Read these off the array that follows. Indices start at 1.
1) Give the entry in the top-right corner.
2) Give the entry in the bottom-left corner.
3) Give the entry at row 3, column 2.
4) Give the entry at row 1, column 2.
5) Give the entry in the bottom-right corner.
6) Give the entry at row 3, column 1.
7) Give the entry in row 2 and column 1.
 0.2   0.9   0.3  -0.3   0.6  -0.1   0.1   0.0   0.0  -0.3  -0.1   0.8  -0.3  -0.4  -0.9
-0.2   0.1  -0.7   0.2  -1.8  -1.3   1.3  -0.9   0.8  -0.2  -0.1   0.2  -0.6  -0.1   0.5
 0.5   0.0  -0.9   1.3  -0.3   0.4  -0.2  -1.2   0.1  -0.5   1.6  -0.4   0.5   0.4  -0.7
 0.0   0.1  -0.6   0.5  -1.8  -1.2   1.0  -1.1   0.8  -0.1   0.6   0.0  -0.7   0.2   0.2
 0.4  -0.2  -0.4   0.8  -1.1   0.1   0.5  -0.6   0.4  -0.1   0.6   0.0   0.4   0.0  -0.1
-0.4  -0.1  -1.0  -0.3  -0.4  -0.5   1.2  -0.5   0.0  -0.8  -0.9   0.5   0.5  -0.6   0.6
 1.7   0.7  -0.1  -0.4   0.3   0.4  -0.1   1.3  -0.9   0.1   0.2   0.8  -0.2  -1.6   0.2
 0.5   0.5   0.4  -0.6   0.7   0.4   0.8   1.0  -1.0  -0.2   0.4   0.7  -0.4  -0.7  -0.3
 0.2   0.4  -1.3   0.8   0.2   1.0  -0.1  -1.1  -0.4  -0.2   0.5  -0.3   0.8  -0.4  -0.3
-0.4   0.1  -1.0   0.1  -1.4  -1.7   1.2  -1.3   0.6  -0.7   0.1   0.3  -0.7   0.2   0.4
 0.1  -0.5  -0.1   0.1  -1.2   0.0   1.2   0.3   0.6  -0.2  -0.5   0.4   0.7  -0.6   0.4
 0.6  -0.2  -0.1  -0.4  -0.1   0.9   0.2   1.2  -1.6   0.2   0.9   1.6  -0.5  -1.3   0.2
-0.5   0.2  -1.2  -0.2  -1.0  -1.0   1.2  -1.0   0.3  -0.5  -0.7   0.3  -0.3  -0.4   0.7
 0.2  -0.3   0.0   0.2  -1.7  -0.3   1.3   0.2   0.9   0.1  -0.4   0.4   0.3  -0.5   0.4
-0.1   0.2  -1.1   0.2  -0.6  -0.1   0.7  -0.9   0.0  -0.3  -0.2   0.1   0.2  -0.4   0.2
1) -0.9
2) -0.1
3) 0.0
4) 0.9
5) 0.2
6) 0.5
7) -0.2

Read these off the array that follows.
1) What is the second entry on the main diagonal?
2) What is the entry in the top-right corner?
3) What is the entry just right of -0.30?
4) What is the entry directly above the smallest entry?
5) What is the entry directly below the smallest entry?
6) What is the bottom-left entry?
7) What is the entry just right of -0.57?
8) What is the first entry of the largest entry's row?
-0.32,0.87,-0.24,0.91,-0.46,-0.81,1.10,0.32,0.11,0.38,-0.43,-0.99
-0.03,-0.40,0.53,-0.84,-0.84,-0.17,0.31,-0.14,-0.01,0.73,-0.18,0.43
-0.13,-0.57,0.68,-1.30,-0.54,0.49,0.20,-0.13,-0.04,0.45,-0.23,0.42
-0.11,0.04,0.36,-1.02,-0.46,0.24,0.10,0.08,-0.01,0.37,-0.31,0.25
0.06,0.60,0.01,-0.65,0.12,-0.26,0.13,-0.37,-0.49,-0.17,0.86,-0.02
-7.19,-0.19,-0.10,0.91,-0.28,-0.50,0.49,0.47,0.22,0.21,-0.38,-1.07
0.47,-0.40,0.95,-0.96,-0.35,-0.09,0.51,0.36,-0.25,0.27,0.03,0.32
0.16,-0.20,0.84,-1.07,-0.55,0.22,0.18,-0.09,-0.13,0.46,-0.04,0.32
-0.26,-0.08,-0.09,0.84,-0.30,-0.81,0.58,0.49,0.11,0.23,-0.48,-0.93
0.29,0.09,-0.04,-0.62,0.32,-0.17,0.09,-0.56,-0.26,-0.36,0.75,-0.13
0.34,-0.45,0.62,-1.13,-0.53,0.04,0.00,0.00,0.23,0.45,-0.23,0.12
-0.38,-0.27,0.62,-1.14,-0.32,0.04,0.13,-0.08,0.14,0.25,-0.25,0.42
-1.10,0.10,-0.07,-0.33,-0.04,-0.25,0.25,-0.38,-0.24,-0.01,0.86,0.12
0.09,-0.68,0.66,-0.78,-0.62,0.11,0.31,-0.01,0.01,0.52,-0.34,0.47
-0.52,-0.06,-0.12,-0.26,0.61,-0.05,0.07,-0.44,-0.13,-0.62,0.30,-0.44
1) -0.40
2) -0.99
3) -0.81
4) 0.06
5) 0.47
6) -0.52
7) 0.68
8) -0.32

(320, 791, -623, 728, 772, -53, -113, -575, -653, 651, -484)
The second entry from the left?
Answer: 791
The third entry from the left?
Answer: -623
The fourth entry?
Answer: 728
The entry at the centre -> -53
The first entry from the right?
Answer: -484
The entry just left of the largest entry?
Answer: 320
